Look-ups in named tables: a row name and a column name give one cell, copied from the table.

golori:
         finuruz  mozos  komeram    bet    gif  vivol   guto   salo  zemugu    bel
som         4.19  -0.25    -0.70   1.57  -4.19  -4.77   1.28  -2.19    2.72   1.23
bovaniz    -3.21   4.61    -0.68   0.81  -0.43   3.70  -3.53   2.12    2.53  -2.44
moz        -1.45   2.75     6.25  -3.11   2.11  -1.87  -1.97   1.44   -1.87   0.24
tuvitu     -0.50   0.00     4.34   4.67  -2.15  -2.05   3.51  -2.88   -0.53   2.31
paz        -2.00   2.41     6.67  -2.53   1.67  -1.70  -1.44   0.99   -2.46   0.43
lavub      -2.23   0.12    -2.29   0.87  -6.81   1.77  -1.49   0.59    2.75  -2.49

What is the bet of tuvitu in golori? 4.67
What is the mozos of moz in golori? 2.75
What is the mozos of bovaniz in golori? 4.61
What is the guto of moz in golori? -1.97
What is the salo of som in golori? -2.19
What is the komeram of paz in golori? 6.67
What is the zemugu of tuvitu in golori? -0.53
What is the vivol of moz in golori? -1.87
What is the salo of tuvitu in golori? -2.88
What is the vivol of tuvitu in golori? -2.05
What is the bet of paz in golori? -2.53
What is the finuruz of moz in golori? -1.45
What is the vivol of lavub in golori? 1.77
What is the finuruz of tuvitu in golori? -0.50
What is the finuruz of paz in golori? -2.00
What is the mozos of som in golori? -0.25
What is the gif of tuvitu in golori? -2.15
Which row has the largest bet? tuvitu

litega:
,ledume,sitezi
gisuko,-5.7,-58.7
varigon,-56.8,-1.1
redif,-20.8,-26.5
gada,-19.0,-38.8
tud,-21.0,-33.6
ped,-75.3,5.0
gog,-68.0,36.3
dom,73.7,-80.2
bikag,-84.8,48.1
koti,-2.2,-21.4

What is the ledume of koti in litega? -2.2
What is the ledume of gada in litega? -19.0
What is the sitezi of dom in litega? -80.2
What is the ledume of tud in litega? -21.0
What is the sitezi of koti in litega? -21.4
What is the sitezi of gog in litega? 36.3
What is the sitezi of varigon in litega? -1.1
What is the ledume of dom in litega? 73.7
What is the ledume of gisuko in litega? -5.7
What is the ledume of varigon in litega? -56.8
What is the sitezi of bikag in litega? 48.1
What is the ledume of gog in litega? -68.0
What is the ledume of bikag in litega? -84.8
What is the sitezi of ped in litega? 5.0
What is the sitezi of gada in litega? -38.8
What is the sitezi of tud in litega? -33.6
What is the ledume of redif in litega? -20.8
What is the sitezi of gisuko in litega? -58.7

mavu =
|  | tudub | maz | geg | zapag | nutorig | padudu | tuva | mabe | zolosa | vakiz |
|---|---|---|---|---|---|---|---|---|---|---|
| doda | 0.6 | 0.5 | 0.4 | 0.5 | 0.5 | 0.5 | 0.5 | 0.4 | 0.4 | 0.6 |
| nit | 0.7 | 0.7 | 0.5 | 0.5 | 0.8 | 0.4 | 0.1 | 0.5 | 0.5 | 0.5 |
| zugo | 0.5 | 0.4 | 0.5 | 0.7 | 0.5 | 0.6 | 0.5 | 0.6 | 0.5 | 0.6 |
| fom | 0.5 | 0.4 | 0.4 | 0.4 | 0.6 | 0.4 | 0.4 | 0.6 | 0.4 | 0.4 |
| zelon | 0.5 | 0.4 | 0.5 | 0.3 | 0.5 | 0.5 | 0.6 | 0.5 | 0.4 | 0.4 |
| pusogu | 0.5 | 0.6 | 0.5 | 0.5 | 0.5 | 0.6 | 0.6 | 0.5 | 0.5 | 0.7 |
| torim | 0.6 | 0.5 | 0.5 | 0.5 | 0.6 | 0.6 | 0.6 | 0.4 | 0.4 | 0.6 |
| benodet | 0.5 | 0.7 | 0.7 | 0.5 | 0.2 | 0.7 | 0.7 | 0.5 | 0.8 | 0.4 |
| deten | 0.6 | 0.6 | 0.5 | 0.5 | 0.6 | 0.5 | 0.4 | 0.5 | 0.5 | 0.6 |
| lop | 0.5 | 0.5 | 0.6 | 0.5 | 0.5 | 0.5 | 0.5 | 0.5 | 0.5 | 0.5 |
| sak | 0.7 | 0.8 | 0.8 | 0.4 | 0.6 | 0.6 | 0.4 | 0.3 | 0.7 | 0.6 |

benodet, padudu => 0.7
deten, tudub => 0.6
benodet, tudub => 0.5
pusogu, tudub => 0.5
sak, mabe => 0.3
benodet, mabe => 0.5
Which row has the largest tuva? benodet

zem
|  | nis | zetir | modipod | delodo | tases | tizezo | pib | loleme | vekora | vubuf |
|---|---|---|---|---|---|---|---|---|---|---|
| nik | -0.886 | 0.693 | 0.562 | 4.352 | 6.792 | -1.403 | 3.692 | 0.655 | 3.522 | 5.409 |
| zolol | 8.100 | -4.379 | -2.375 | 5.874 | 4.167 | -4.241 | -1.136 | 7.779 | -0.704 | 0.890 |
| mekasim | 6.698 | -3.374 | -2.409 | 9.632 | 8.889 | -3.780 | -0.539 | 7.082 | 0.187 | 4.537 |
| voza | 4.851 | -2.395 | -3.140 | 5.830 | 5.943 | 4.757 | -3.176 | 4.913 | -3.080 | 3.520 |
| pugam | -2.379 | 4.489 | 2.931 | 2.732 | 5.272 | 2.721 | 1.895 | -3.619 | 0.986 | 4.547 |
| dor | 8.001 | -0.544 | 0.829 | 2.071 | -1.843 | -4.056 | -0.145 | 5.798 | -0.278 | -2.900 |
| durol | -2.816 | -0.645 | -1.650 | 2.130 | 7.431 | 5.714 | 0.740 | -1.260 | 0.214 | 6.561 |
| kabozuv | 0.309 | -4.952 | -4.732 | 0.555 | 5.031 | 8.055 | -2.655 | 1.378 | -2.206 | 4.820 |
| tem | -5.210 | 5.763 | 3.981 | -4.892 | -4.502 | 1.915 | 4.440 | -3.712 | 3.712 | -0.429 |
| pip | 1.467 | 4.525 | 2.325 | 7.216 | 6.846 | 6.323 | -2.944 | 2.038 | -2.422 | 3.843 |
| bavum | 6.293 | -1.000 | 0.138 | 5.381 | 3.983 | 4.435 | -4.590 | 4.110 | -3.745 | -0.062 |

What is the vubuf of tem in zem? -0.429
What is the loleme of tem in zem? -3.712
What is the loleme of voza in zem? 4.913
What is the vubuf of bavum in zem? -0.062
What is the loleme of pugam in zem? -3.619
What is the vubuf of dor in zem? -2.900
What is the tizezo of bavum in zem? 4.435
What is the vekora of dor in zem? -0.278
What is the zetir of durol in zem? -0.645
What is the modipod of pip in zem? 2.325
What is the tizezo of pugam in zem? 2.721
What is the vubuf of mekasim in zem? 4.537
Row with the largest loleme: zolol

